Each row below holds a small network's activations on one input, seen along a few directions.
Each table varies a few parts of the input and shows all the possible inputs, shuffled.
Descriptions start from the smaller parts, as in this example, which fits no table here: one of 3 separate values, together with either a single point or one of 11 places around a ring or (one of 6 places along a line, together with one of 8 places around a ring).
Shared parts are said once, and a part with two or three values counts as separate values.

Other details of the inputs shift rows strongly along two fixed directions, in all tables alike. That doesn't count.

Table:
x1: [  1.3  33.9 -21.7 -12.9  -5.1   3.6  21.8   5.7   6.6  11.7   3.3  -2.4
  -0.9]
x2: [  9.5  -1.2  30.2   6.1   7.9  15.7 -50.8  -5.3 -70.8  31.0  38.1 -11.1
  -8.6]
x3: [ -2.4  27.3  -3.2 -16.6  -9.6  11.1   0.1  10.1 -21.7  22.2  20.9 -14.6
  -4.6]
x4: [ -2.3 -51.4 -10.1  19.6   9.8 -29.3  22.1 -10.3  68.5 -52.5 -48.7  29.5
  14.0]
x5: [  3.1  38.4 -35.5 -11.8 -11.0   2.3  35.6  11.1  10.2  10.7  -3.0  -1.5
   0.6]
x6: [ -2.8  -5.8  51.4  -2.5  -2.9  13.7 -41.3  -8.3 -37.5  15.4  34.8 -22.1
  -5.0]
x7: [  2.3  44.4 -10.1 -19.7 -11.1  14.6  11.2  11.2 -23.3  30.6  20.4 -16.8
  -2.7]
x8: [ -8.7 -60.7  66.6  14.9  14.8  -7.8 -45.1 -24.3  -3.1 -24.9  -3.3  -6.1
   4.3]
x9: [ -1.0 -59.1 -10.0  23.7   7.1 -31.4  24.1 -10.1  69.6 -57.3 -54.0  28.4
  15.1]
x10: [ -2.9  43.2  24.5 -20.4  -3.1  19.8 -18.3   1.1 -46.0  40.1  39.5 -27.3
 -10.1]
x11: [  9.0 -69.3  44.6  27.7  26.0 -11.0 -50.4 -20.7 -25.5 -17.8  -5.4   8.2
   4.1]
x12: [ -7.0  10.6  52.2  -6.4   0.4  17.3 -43.1  -7.6 -44.1  25.2  43.0 -24.0
 -10.1]
x13: [ 19.4  28.8 -78.0   4.5  -0.7  -2.2  43.3  20.4   6.7   7.8 -26.4  24.0
   2.9]
x14: [ -6.6 -47.2  37.0  14.5  12.8 -14.6 -18.5 -16.0  19.8 -28.4 -15.7   6.3
   5.3]
x15: [ 12.8  28.3 -66.7  -0.9  -1.3   0.8  26.3  21.0 -12.0  18.1  -9.6  16.0
  -1.7]
x16: [ -3.9  35.6 -13.5 -16.6  -9.7   7.4   9.4  10.7 -16.2  20.5  19.6 -12.8
  -4.8]
x17: [  1.5  35.2 -53.0  -9.2 -10.7   2.2  48.2  15.0  27.5   2.3 -21.9   8.4
   2.4]
x18: [ -5.6  -0.7  24.5   0.4  -2.8  11.1 -19.3  -4.0 -14.3   5.5  15.1 -10.0
  -3.9]
x19: [ -3.1  24.0 -22.7 -12.0  -5.0   1.2  17.5   8.0   9.0   6.0   3.4   0.5
  -2.7]
x20: [-2.4 13.2 -0.7 -2.6 -4.0  3.6  2.6  0.9  4.6  3.5 10.0 -0.6 -1.4]
x21: [-0.7  4.8 -8.2  2.6 -7.6 -0.8 10.9  2.2 13.4 -5.4 -0.6  2.3  1.0]
x22: [ -3.2 -35.8  12.1   9.3   5.5 -11.0  -6.5 -10.2  30.4 -27.4 -21.0  10.0
  -2.6]
x23: [ -3.6  21.8 -48.0  -7.5  -9.1  -1.0  39.3  15.3  28.3  -4.2 -20.6  10.4
   0.2]
x24: [ -2.7 -58.0  38.5  15.8   9.6 -15.1 -18.9 -16.0  19.7 -32.6 -17.9   5.1
   9.3]
Each input here is: one of 4 separate values, together with either a single point or one of 5 places around a ring.
Changing only the choice among 4 separate values turns x5 into x21. The same change can be made to x17. Which row results?
> x18
Which other rows does x1 become when the choice among 4 separate values takes its other values? List them by row number.
> x4, x19, x20
Which other rows does x16 become when the place on the ring of 5 takes its other values? List them by row number.
> x3, x19, x22, x23
List by row number the other rows that have the choice among 4 separate values in common with x4.
> x8, x9, x11, x14, x24

Table:
x25: [-28.0 -29.0  64.0   2.7  21.7 -11.5 -40.8  -9.7 -29.1  -2.1  29.1 -12.2
   9.4]
x26: [  5.5  81.5 -40.0 -19.9 -29.0  28.0  24.7  15.5   5.1  34.5  30.9  -4.6
 -21.5]
x27: [ -8.9  74.8 -38.8 -33.4  -2.4   1.4  38.5  20.8 -16.8  37.0  21.1 -13.9
   0.8]
x28: [ 13.3 -38.0 -30.5  27.9 -23.3  -6.9  31.1 -10.1  95.5 -57.6 -52.7  33.4
  -4.8]
x29: [-19.4  12.3  -2.1   0.2  10.8 -14.2  19.2  11.1   3.4   2.0  11.1   6.6
  21.3]
x30: [  4.0 -32.8  60.0   4.7 -18.8  22.1 -53.0 -19.6  -5.9  -7.6  20.0 -20.9
 -23.3]
x31: [ -0.5 -31.0  67.0  -0.9   1.7  10.4 -41.8 -19.6 -20.6  -2.2   8.1 -25.3
  -5.3]
x32: [  0.7 -35.4 -28.4  15.1   7.9 -23.9  35.9 -10.8  86.2 -52.9 -65.5  32.0
   1.9]
x33: [ -9.2  68.1 -41.0 -39.6  -8.6   5.2  37.9  24.6 -19.6  36.3  15.6 -18.6
   2.1]
x34: [-21.4  63.0 -38.6 -24.4 -12.4   5.7  45.8  40.8 -28.1  36.0  24.2 -13.1
  18.6]
x35: [ 4.6 12.9  0.7 -0.1 -7.1  5.3 15.9 -3.4 12.4 -0.9 -9.1 -4.1  4.3]
x36: [-19.5 -32.0  68.0  11.0  11.7  -7.4 -34.4  -8.8 -32.5  -2.5  28.5 -15.4
  21.8]
x37: [ -0.8  77.4 -45.0 -23.6 -28.7  27.1  22.2  17.1   5.0  31.9  26.6  -7.3
 -27.8]
x38: [ 15.9 -66.3 -67.3  48.5  25.0 -39.1  25.8  13.1  28.0 -42.1 -65.9  62.9
  24.6]
x39: [ 36.7  -7.9 -48.1  23.6  -7.1  20.2 -22.2   1.4 -17.7   5.1  -4.6  23.8
 -26.7]
x40: [ -3.0 -22.3  66.8  -1.5  19.3  -9.3 -37.9 -23.9 -19.5  -0.5  22.1 -16.8
   5.6]
x41: [-27.1  65.6 -41.8 -31.2  -6.9   3.5  39.9  37.8 -25.7  36.0  24.3 -10.3
  12.8]
x42: [ 27.4  51.8 -75.2  -6.6   7.9   4.8  20.7  25.9 -65.3  51.5   9.0   8.3
   1.0]
x43: [  2.7 -48.7 -28.2  11.5   1.6 -31.9  46.9  -0.6  74.0 -53.7 -65.1  22.9
  19.3]
x44: [ -1.9 -29.0  56.4  -2.5 -12.8  20.1 -59.4 -22.1  -4.2  -6.5  21.0 -18.9
 -28.8]
x45: [ -6.4 -27.3  63.5  -8.1   7.6   8.3 -48.3 -22.0 -19.3  -1.1   9.4 -23.3
 -10.9]
x46: [  7.4 -32.6 -24.2  19.4   7.5 -23.2  38.8 -12.6  88.3 -51.4 -62.4  35.0
   8.3]
x47: [ 29.1 -46.6  36.0  25.0  25.2  11.2 -71.6 -23.2 -69.2  14.0   6.3   2.2
 -13.5]
x48: [ -1.0 -28.5  66.9   2.3   9.3  -5.7 -34.0 -21.6 -24.5  -3.1  17.9 -22.3
  10.9]
What do these inputs look like to the network?
> one of 4 places along a line, together with either a single point or one of 5 places around a ring
Changing only the place on the line of 4 turns x42 into x38. The same change can be made to x33. Which row results?
> x41
Which other rows does x25 become when the place on the line of 4 takes its other values? List them by row number.
> x27, x32, x37
A walk changes only the place on the line of 4. It starts at x34 and steps to x43. List the rest of the walk in order.
> x31, x30
